A small network was shown many inputs. Here are its activations along a few directions, one row for each input.
Each table varies a few parts of the input and shows all the possible inputs, shuffled.
Descriptions start from the smaller parts, as in this example, which fits no table here: values(3) and (point or line(11) or (line(6) and ring(8))).
Shared parts are said once, and a part with two or three values counts as separate values.
In the rows, zero is written as 128.

Other details of the inputs vary at random and push rows far along two fixed directions, the same in every table; ignore that.

Rows:
r1: [174 192 101  88  89 144  49 111 132 111 163 109]
r2: [ 90 103 109 143  98 145 129 115 120  97 147 151]
r3: [109 101 101 137  88 172 106 164 187  58 180 195]
r4: [203 149 144 107 110 112 107 106 100 148  75  37]
r5: [102 136 122  99 126 169 101 139 157 146 169 144]
r6: [ 64  76  84 178 144 153 124 165 169 103 187 192]
r7: [211 143 182 109 174  31 147 128 114 154  72  57]
r8: [ 99  90  86 140  55 213  96 155 137  91 163 168]
r9: [135 116 120 124 102 151  88 144 114 123 147  98]
r10: [188 224 130  89 103 112  99  99 159 122 151  63]
r11: [180 162  90  98  46 162  83 116 154  79 141  62]
r12: [220 153  79 108 103 144  75 105 183 120 142  94]
r13: [ 39  76 172 170 195 130 226 149  79 163 103 214]
r14: [170 155 166 126 144  47 150 118  86 153  62   4]
r15: [ 72 111  93 150  79 170  76 136 143  88 201 166]
r16: [197 162 103  99  65 151  55  83 135 117 142  87]
r17: [ 48 107 125 127 137 170 163 143 154 128 145 178]
r18: [ 57 104 136 144 153 180 129 156 123 130 190 211]
r19: [ 93  66 102 165 169 138 132 157 141 132 163 179]
r20: [221 145 171 110 147  39 175 118 121 147  43  67]
r21: [ 59 135 103 147 108 166  86 149 131  92 186 188]
r22: [ 49 127 112 126 114 182 107 154 175 122 190 173]
r23: [127 133 187 135 197  98 184 113  81 182  79 128]
r24: [ 88  82 183 171 195  55 185 168 111 136  96 144]
r25: [236 163 135  93  99 114  78 118 167 113 115  86]
r26: [110 140 106  99  91 186 122 129 168 134 148 157]
r27: [110  67 121 170 182  98 199 140 118 153  89 159]
r28: [ 89 127 177 144 195  89 223 122  91 152  86 139]
r29: [138 126 123 122 111 123  91 111 108 130 150 110]
r30: [114  84 130 166 197  72 210 130 123 140  84 127]
r31: [169 163 163 117 163  78 135  95  70 166  60  89]
r32: [157 173 100 104  81 149  96 108 124 110 128 136]
r33: [ 88 130 150 143 167  91 177 119  78 129  84 143]
r34: [197 194 123  64  97 153  83  95 170 154 123  73]
r35: [ 75  66 155 168 157  95 194 120  59 157  78 157]
Description of these inputs: ring(5) and (values(2) or line(5)).
Changing only the ring(5) part turns r26 into r5. The same change can be made to r35. Which row results?
Answer: r29
Change only the values(2) part in r12. List by row number the other rows that result.
Answer: r25
Change only the line(5) part in r4. List by row number the other rows that result.
Answer: r16, r23, r31, r34
Which other rows agree with r2 in the ring(5) part? List them by row number.
Answer: r3, r11, r17, r28, r30, r33

Rows:
r36: [107  73 134 161 135 133 123 145 101 115 146 168]
r37: [173 175 158 102 157 100 153  93 112 162  82  75]
r38: [155 177 156 105 146  75 156  91 116 152  91  65]
r39: [ 73 121 132 136 133 157 137 141  94 127 130 173]
r40: [151 155 157 122 155  72 125 122  89 156  90  78]
r41: [180 113 155 134 162  62 144 123 116 133  83  99]
r42: [152 166 156 121 165  73 138 109 115 154 100  57]
r43: [ 78  89 119 156 118 140 147 133 107 116 136 156]
r44: [ 94  83 125 169 136 135 123 152 105 119 143 156]
r45: [109  92 134 148 158 124 138 156 138 123 157 182]
r46: [175 168  94  87  64 174  76 139 202  96 184 115]
r47: [ 96  87 121 152 130 165 145 136 101 126 128 165]
r48: [170 132 137 135 156  62 142 123 125 136  79  60]
r49: [ 99 104 121 140 153 154 158 147 137 134 137 179]
r50: [158 171 158 104 154  74 147  92 117 157  99  57]
r51: [196 162  72  94  58 185  66 115 190  83 155 118]
r52: [ 70 105 149 133 127 154 130 156 108 134 136 158]
r53: [ 64 107 128 150 143 137 115 151 104 130 145 151]
r54: [205 190  77  91  21 169  54  94 170  81 166  92]
r55: [203 166  88  85  41 171  56 128 204  79 163  91]
r56: [ 93 112 121 142 149 146 162 150 134 123 140 179]
r57: [ 82 100 132 131 136 163 124 134 105 158 127 177]
r58: [ 73 123 142 143 137 147 148 128 125 128 141 179]
r59: [181 127 144 119 136  99 146  97  96 171  73  76]
r60: [ 73 109 155 136 142 155 143 150 131 133 146 159]
r61: [ 87  78 117 152 138 130 142 144 137 113 134 159]
r62: [163 127 162 124 131  89 156 122  97 148  81  62]
r63: [ 85 100 118 156 158 127 140 160 143 126 155 157]
r64: [ 93  91 123 155 126 134 152 141 136 110 120 179]
r65: [193 156 139 113 140  78 158 107 120 131  63  69]
r66: [ 62 105 130 137 134 140 127 137 103 132 145 158]
r67: [175 166 147 112 146  68 170 108 131 150  86  88]
r68: [160 131 143 126 137  73 152 101  93 147  89  58]
r69: [162 164  76  94  74 163  75 123 196  95 193 120]
r70: [154 175  98 109  84 172  50 125 177  97 193 125]
r71: [ 84  86 116 152 130 131 151 141 137 109 126 166]
r72: [106  73 120 146 139 153 140 140 137 137 116 178]
r73: [151 137 168 120 159  73 131 119  81 153  94 101]
r74: [180 131 144 136 157  62 139 126 124 137  79  75]
r75: [ 85 105 138 134 150 165 136 127 127 156 137 178]
r76: [189 150 141 102 156  87 156 106 134 177  83  85]
r77: [164 174  75  93  65 162  82 119 197  90 185 123]
r78: [ 82  82 117 169 135 137 126 150 106 118 145 142]
r79: [ 92 104 150 145 157 136 125 140 121 126 157 178]
r80: [155 190  94  92  72 192  74 111 171  92 179 131]
r81: [176 152 146 126 168  62 148 129 130 152 100  79]
r82: [154 190  84  83  44 170  54 106 161  93 174 108]
r83: [ 70 119 137 140 123 145 136 135 102 129 130 178]
r84: [ 91  96 121 155 126 156 149 139  97 115 130 164]
r85: [ 79 112 132 134 138 165 134 138  98 138 127 174]
Describe the family of inputs behind these rows.
Answer: ring(5) and (point or line(9))
Changing only the ring(5) part turns r78 into r53. The same change can be made to r44. Which row results?
Answer: r40
Changing only the ring(5) part turns r62 into r55. The same change can be made to r54. Which row results?
Answer: r64
Start at r45 and move only the line(9) part, one step at a time. The first step leads to r81. Which rows follow, in order?
Answer: r63, r69, r77, r67, r56, r49, r76
Which other rows agree with r80 in the ring(5) part? List them by row number.
Answer: r37, r38, r42, r50, r58, r60, r70, r75, r79
